Each row below holds a small network's activations on one record, seen along a few directions.
After each row come some of the record's fields: DOKA, ZARID, ROM, SOZAF, KUR, GILUN.
Not every record has every field; a missing one is written none.
Other fields move the rows too, some of them a lot.
In the rows, 500 means zero.
Random noise pushes rows far along 5 fixed directions. That doesn't count. These rows show it; they differ only by the noise:
[350 358 414 407 289 507 571 488 436 560 631 437 551 490 449 527 407 748
 473 649 469 461 512 525 520]
[369 486 559 485 447 424 532 494 553 553 451 619 495 371 529 533 361 532
 409 288 480 715 323 307 640]
[605 457 621 497 655 499 533 650 683 459 522 576 477 555 579 599 525 501
 419 287 514 685 550 493 563]
[473 405 514 383 463 520 534 542 488 532 573 461 493 534 502 584 498 597
 478 559 495 475 579 542 562]
[467 369 515 416 393 514 564 528 472 525 583 480 463 495 542 508 509 598
 501 594 436 494 531 583 503]
[191 420 419 436 199 410 562 391 391 614 510 548 541 305 474 463 273 690
 445 509 433 595 252 319 601]
[454 376 555 555 355 492 605 524 573 508 573 578 465 434 544 438 457 606
 456 439 408 671 432 511 474]

[287 456 491 532 392 487 441 567 487 517 337 613 486 294 519 572 424 581
 367 263 485 635 343 385 612] | DOKA=kom, ZARID=naz, ROM=lep, SOZAF=moki, KUR=zolig, GILUN=none
[623 499 618 424 546 443 570 454 434 436 488 559 387 497 722 410 542 361
 615 560 437 500 454 633 399] | DOKA=zirob, ZARID=datad, ROM=robal, SOZAF=fere, KUR=mer, GILUN=povor
[366 523 372 563 330 435 707 458 494 508 425 611 610 356 566 393 345 585
 475 381 402 734 254 471 502] | DOKA=kom, ZARID=naz, ROM=maza, SOZAF=moki, KUR=zolig, GILUN=none
[491 481 416 358 644 482 372 644 526 520 588 385 618 583 440 707 484 617
 487 482 605 479 515 414 519] | DOKA=kom, ZARID=naz, ROM=none, SOZAF=moki, KUR=zolig, GILUN=none
[422 611 352 307 655 422 343 532 392 565 421 460 576 567 496 609 475 498
 504 570 612 293 509 401 640] | DOKA=kom, ZARID=logu, ROM=none, SOZAF=gogi, KUR=mer, GILUN=nuv
[449 441 614 686 281 552 552 361 601 542 601 615 466 440 341 407 415 560
 519 316 410 697 545 394 507] | DOKA=zirob, ZARID=datad, ROM=lep, SOZAF=gogi, KUR=mer, GILUN=nuv
[485 537 377 429 528 390 433 492 485 553 567 454 634 552 494 478 424 608
 499 517 540 422 444 417 474] | DOKA=zirob, ZARID=naz, ROM=none, SOZAF=moki, KUR=mer, GILUN=nuv
[334 590 333 430 465 331 388 408 516 601 576 444 683 507 462 491 313 633
 532 484 517 577 241 197 472] | DOKA=foli, ZARID=naz, ROM=none, SOZAF=moki, KUR=mer, GILUN=nuv
[569 571 515 446 532 589 601 442 535 534 508 498 425 601 425 548 514 463
 527 525 552 398 705 576 551] | DOKA=kom, ZARID=naz, ROM=lep, SOZAF=gogi, KUR=mer, GILUN=zotat
[522 622 492 519 701 453 594 535 642 465 552 505 709 645 513 687 446 619
 371 284 634 655 599 392 596] | DOKA=zirob, ZARID=datad, ROM=memov, SOZAF=gozor, KUR=zolig, GILUN=none
[539 322 535 553 447 514 451 595 670 386 611 477 523 487 573 552 498 566
 578 424 385 671 436 559 264] | DOKA=foli, ZARID=datad, ROM=robal, SOZAF=moki, KUR=zolig, GILUN=none
[617 454 479 356 590 420 391 545 373 434 546 429 387 529 749 373 634 385
 628 694 376 391 353 616 322] | DOKA=foli, ZARID=naz, ROM=none, SOZAF=gogi, KUR=mer, GILUN=povor
[364 421 601 343 492 495 383 656 387 477 320 595 373 307 607 615 554 365
 535 436 401 506 363 518 639] | DOKA=kom, ZARID=naz, ROM=lep, SOZAF=fere, KUR=zolig, GILUN=none
[475 312 497 512 389 564 567 508 411 438 415 567 376 389 654 470 539 485
 504 536 406 442 541 712 512] | DOKA=zirob, ZARID=naz, ROM=lep, SOZAF=gogi, KUR=zolig, GILUN=none
[311 508 368 418 439 428 564 602 404 488 354 573 526 350 588 651 345 553
 436 334 489 486 369 469 667] | DOKA=kom, ZARID=naz, ROM=lep, SOZAF=gogi, KUR=zolig, GILUN=none
[451 537 547 575 562 476 440 545 500 514 367 610 432 404 442 491 521 395
 376 360 524 539 450 431 599] | DOKA=kom, ZARID=logu, ROM=none, SOZAF=fere, KUR=zolig, GILUN=none
[729 468 823 847 473 677 579 454 828 466 674 552 394 597 258 469 667 368
 476 299 494 791 760 503 393] | DOKA=foli, ZARID=naz, ROM=none, SOZAF=gozor, KUR=zolig, GILUN=none
[634 438 435 417 756 526 404 799 477 364 460 463 499 590 629 619 683 504
 419 580 568 269 682 764 519] | DOKA=kom, ZARID=logu, ROM=none, SOZAF=fere, KUR=zolig, GILUN=none
[584 498 334 569 631 309 514 811 643 342 527 558 626 598 822 345 387 749
 347 399 506 682 284 655 270] | DOKA=zirob, ZARID=naz, ROM=robal, SOZAF=gogi, KUR=mer, GILUN=povor
[507 371 536 490 504 617 505 533 521 484 648 360 575 607 454 560 538 629
 525 625 507 478 689 601 373] | DOKA=foli, ZARID=datad, ROM=memov, SOZAF=moki, KUR=zolig, GILUN=none
[501 432 461 516 562 466 469 578 612 403 586 538 533 538 625 509 463 632
 484 341 470 605 435 474 392] | DOKA=zirob, ZARID=datad, ROM=lep, SOZAF=gogi, KUR=mer, GILUN=zotat
[588 601 323 471 808 356 424 687 699 467 570 482 765 681 575 610 390 692
 407 279 669 590 478 358 503] | DOKA=zirob, ZARID=naz, ROM=none, SOZAF=moki, KUR=mer, GILUN=nuv
[512 432 447 682 291 499 667 408 413 545 474 556 446 417 461 272 518 536
 447 599 455 457 528 654 398] | DOKA=zirob, ZARID=logu, ROM=none, SOZAF=moki, KUR=zolig, GILUN=none
[367 519 620 648 255 565 687 296 604 547 604 598 548 378 413 402 406 532
 571 411 396 672 443 382 464] | DOKA=kom, ZARID=datad, ROM=maza, SOZAF=fere, KUR=mer, GILUN=nuv
[436 510 365 483 602 347 444 592 518 513 450 555 646 441 557 550 344 611
 381 305 582 611 291 308 530] | DOKA=zirob, ZARID=naz, ROM=none, SOZAF=moki, KUR=zolig, GILUN=none
[600 703 453 251 767 320 443 493 288 502 207 525 419 480 789 483 576 185
 546 520 552 306 397 482 669] | DOKA=zirob, ZARID=logu, ROM=none, SOZAF=gozor, KUR=mer, GILUN=zotat
[614 636 645 407 588 621 411 366 357 589 438 427 309 556 276 503 700 214
 524 679 580 153 843 594 636] | DOKA=kom, ZARID=logu, ROM=none, SOZAF=fere, KUR=mer, GILUN=zotat
[544 328 543 157 581 605 503 609 452 415 592 352 496 623 610 810 624 521
 704 679 496 317 714 705 584] | DOKA=kom, ZARID=datad, ROM=lep, SOZAF=gogi, KUR=zolig, GILUN=none
[529 291 505 740 296 535 581 534 606 437 721 513 497 508 463 314 528 657
 463 566 366 613 498 642 237] | DOKA=foli, ZARID=naz, ROM=none, SOZAF=fere, KUR=zolig, GILUN=none
[572 483 454 285 649 413 327 577 426 422 554 399 462 552 761 500 592 408
 669 651 401 441 282 521 361] | DOKA=foli, ZARID=naz, ROM=none, SOZAF=gogi, KUR=mer, GILUN=povor
[566 558 378 226 699 377 342 526 375 488 571 335 532 639 666 495 595 454
 612 755 488 271 438 521 369] | DOKA=foli, ZARID=naz, ROM=none, SOZAF=gogi, KUR=mer, GILUN=zotat
[444 526 351 529 571 321 587 600 485 458 406 615 564 382 788 550 314 607
 415 324 461 650 228 361 563] | DOKA=zirob, ZARID=datad, ROM=lep, SOZAF=gozor, KUR=zolig, GILUN=none
[644 521 471 549 545 632 730 543 567 429 594 455 546 666 615 498 487 559
 600 572 541 530 664 729 473] | DOKA=kom, ZARID=naz, ROM=maza, SOZAF=gozor, KUR=mer, GILUN=povor
[408 323 484 424 360 601 510 542 503 477 643 422 575 511 395 696 445 778
 496 624 529 395 664 593 567] | DOKA=kom, ZARID=datad, ROM=lep, SOZAF=fere, KUR=zolig, GILUN=none

Here are new rows. What are their fields?
[472 400 444 514 538 367 454 702 500 389 490 613 490 311 757 403 501 539
 500 437 376 644 213 533 381] | DOKA=kom, ZARID=naz, ROM=none, SOZAF=fere, KUR=zolig, GILUN=none
[654 487 599 461 615 481 472 497 418 534 425 530 386 458 582 461 629 282
 520 476 473 456 532 560 491] | DOKA=zirob, ZARID=naz, ROM=none, SOZAF=moki, KUR=zolig, GILUN=none
[421 576 526 492 492 307 446 431 419 526 235 652 355 245 687 388 464 251
 514 334 370 638 165 444 520] | DOKA=kom, ZARID=naz, ROM=robal, SOZAF=moki, KUR=zolig, GILUN=none
[640 415 638 467 566 527 434 540 463 464 543 488 367 496 591 448 696 279
 581 615 386 423 534 653 372] | DOKA=foli, ZARID=naz, ROM=none, SOZAF=fere, KUR=zolig, GILUN=none
[581 441 372 600 516 517 577 576 485 494 516 493 568 575 447 464 510 649
 391 548 567 406 638 654 427] | DOKA=zirob, ZARID=logu, ROM=none, SOZAF=moki, KUR=zolig, GILUN=none
[378 474 570 541 403 506 435 414 440 547 501 498 482 403 345 502 456 455
 418 482 492 474 491 364 588] | DOKA=foli, ZARID=naz, ROM=none, SOZAF=fere, KUR=zolig, GILUN=none
[589 463 580 427 512 469 450 440 387 537 494 461 363 466 594 423 661 286
 598 630 413 444 470 564 405] | DOKA=foli, ZARID=naz, ROM=none, SOZAF=moki, KUR=zolig, GILUN=none
[500 535 473 364 587 492 341 519 428 529 540 422 493 515 429 561 503 520
 511 538 574 402 478 391 519] | DOKA=kom, ZARID=naz, ROM=none, SOZAF=moki, KUR=mer, GILUN=povor
[512 596 311 405 610 419 445 575 488 475 500 438 601 606 531 508 473 604
 477 575 597 416 500 503 498] | DOKA=kom, ZARID=logu, ROM=none, SOZAF=gozor, KUR=mer, GILUN=zotat
[405 534 482 441 408 472 410 371 455 538 598 430 519 488 444 476 424 511
 586 576 468 532 311 321 444] | DOKA=foli, ZARID=naz, ROM=none, SOZAF=gogi, KUR=mer, GILUN=povor
[643 641 444 391 710 506 450 501 447 556 470 420 539 701 395 561 559 442
 440 560 661 253 731 538 571] | DOKA=zirob, ZARID=logu, ROM=none, SOZAF=moki, KUR=mer, GILUN=zotat
[542 562 575 454 645 456 427 522 419 530 322 574 394 428 521 558 578 281
 498 423 518 456 463 493 634] | DOKA=kom, ZARID=logu, ROM=none, SOZAF=moki, KUR=zolig, GILUN=none
[285 444 448 550 200 453 530 337 428 565 580 471 528 361 432 433 387 594
 537 594 428 594 309 349 486] | DOKA=foli, ZARID=naz, ROM=none, SOZAF=gozor, KUR=zolig, GILUN=none
[538 503 486 437 707 437 353 646 566 467 501 513 541 491 541 628 518 497
 460 366 543 581 431 398 516] | DOKA=kom, ZARID=naz, ROM=none, SOZAF=moki, KUR=zolig, GILUN=none
[472 508 626 587 442 455 504 478 380 522 265 693 260 221 601 280 590 190
 470 435 373 549 335 533 537] | DOKA=kom, ZARID=logu, ROM=none, SOZAF=fere, KUR=zolig, GILUN=none
[431 516 472 405 574 330 516 521 362 505 235 623 412 315 785 433 438 324
 487 369 460 537 267 526 537] | DOKA=zirob, ZARID=naz, ROM=robal, SOZAF=moki, KUR=zolig, GILUN=none
[629 436 400 478 577 474 556 662 591 445 654 402 554 654 712 492 544 716
 546 639 449 431 601 642 320] | DOKA=zirob, ZARID=datad, ROM=lep, SOZAF=gozor, KUR=mer, GILUN=nuv
